Here are a small network's activations along a few directions, averaged over the inputs that share one value of a field.
Related values have similar rows: they may be neighbours, one step apart, or belong to one group.
(in the rows, 500 means zero)
Strong random noise was added to every row along 12 fixed directions; ignore it. To show where, here is one row again and again, with new noise each time:
[657 519 657 462 470 392 510 606 602 506 510 385 345 431 404 698 412 495
 808 528 681 775 435 610 339]
[793 591 437 670 411 317 293 620 417 396 463 619 382 449 525 590 589 701
 753 213 327 208 373 762 507]
[520 673 355 421 395 497 567 503 367 587 471 367 465 468 559 559 400 509
 336 451 532 334 432 395 630]
[489 456 509 434 526 590 587 521 402 661 397 571 461 587 285 628 398 401
 744 556 370 747 584 407 508]
[723 608 464 539 559 510 450 347 362 386 442 174 474 444 561 287 668 350
 400 580 283 505 510 426 941]
[279 906 671 616 420 432 676 407 398 439 486 732 406 453 439 529 664 439
 499 666 401 245 970 430 556]
[790 316 290 238 522 803 435 578 475 560 589 224 582 417 613 409 624 581
 327 614 461 357 289 553 759]
[513 185 507 458 426 865 362 548 620 612 735 448 735 312 566 505 453 492
 573 732 780 434 578 564 757]
[561  98 515 356 561 559 396 520 673 685 298 662 344 630 535 441 577 543
 200 370 359 468 254 549 203]
[551 406 657 683 545 476 300 455 578 446 476 474 535 499 474 268 594 591
 317 513 433 414 383 387 458]
[316 842 745 666 569 290 578 569 625 400 734 373 381 405 497 562 567 470
 493 454 732 263 607 529 438]
[551 447 490 449 552 561 500 521 484 456 423 356 569 626 570 447 468 489
 519 550 523 843 381 429 454]
[572 484 296 456 646 501 477 489 559 685 708 155 373 368 318 481 494 201
 303 323 521 133 442 505 960]
[810 467 444 525 429 427 354 521 414 509 315 566 386 507 377 482 543 630
 571 414 254 464 352 528 461]


Field H:
h5: [462 551 483 459 608 545 676 475 491 473 560 443 362 549 420 473 633 399
 465 569 435 527 586 473 474]
h4: [625 225 652 594 465 495 465 605 417 524 504 548 409 571 470 480 430 717
 624 402 395 561 222 499 295]
h9: [408 404 594 411 675 665 513 537 564 403 518 376 593 624 627 395 646 417
 530 600 393 753 512 520 535]
h2: [615 331 479 621 704 343 391 284 654 436 456 310 573 420 163 324 575 239
 437 623 389 759 436 376 614]
h6: [513 386 622 501 562 684 484 692 378 593 942 593 776 347 562 668 334 970
 763 432 539 139 272 525 517]
h1: [454 394 545 565 325 519 342 348 496 586 346 787 473 346 682 613 451 394
 711 459 526 338 775 709 672]
h8: [419 587 288 367 484 480 634 500 483 504 521 376 584 447 487 657 407 372
 569 520 535 583 510 528 604]
h3: [228 622 320 472 632 343 576 521 410 645 632 466 434 513 220 513 308 433
 489 186 488 227 518 467 500]
h7: [563 519 248 344 554 494 611 646 508 442 549 706 543 612 580 612 557 578
 618 322 426 497 464 758 414]
H is arranged as a star with 4 arms.
Name the neighbours of h7, in listed order. -> h9, h6
Name the neighbours of h3, in listed order. -> h1
Name the neighbours of h2, in listed order. -> h8

Field E:
e7: [542 446 402 433 278 427 505 437 553 634 465 759 558 344 164 432 394 670
 102 682 566 237 457 276 302]
e5: [507 245 462 300 619 698 443 677 706 694 594 491 557 527 418 556 539 617
 368 494 511 465 269 526 295]
e1: [463 392 170 392 378 588 415 512 533 536 516 595 605 509 672 555 446 521
 283 412 687 262 488 616 494]
e2: [473 565 429 249 530 704 742 522 386 526 527 335 497 634 379 333 459 477
 259 750 523 632 541 234 526]
e9: [129 752 429 506 617 591 673 600 369 630 596 558 545 639 150 469 537 480
 350 559 437 238 690 225 437]
e6: [610 492 660 583 463 598 451 447 442 507 443 398 526 441 385 356 440 592
 547 696 422 550 437 259 550]
e8: [579 767 381 487 543 305 649 354 396 424 416  76 425 452 544 472 410 279
 464 442 457 733 396 377 767]
e3: [401 876 760 565 683 105 729 527 550 393 543 365  90 525 691 729 654 313
 600 202 473 393 535 720 435]
e4: [189 568 263 169 300 866 627 665 500 757 767 606 847 443 624 648 244 817
 135 667 956 218 523 331 329]
E is arranged as a star with 4 arms.
Fewest steps between e5 and e8? -> 2
Name the neighbours of e6, in listed order. -> e2, e3
Name the neighbours of e9, in listed order. -> e1
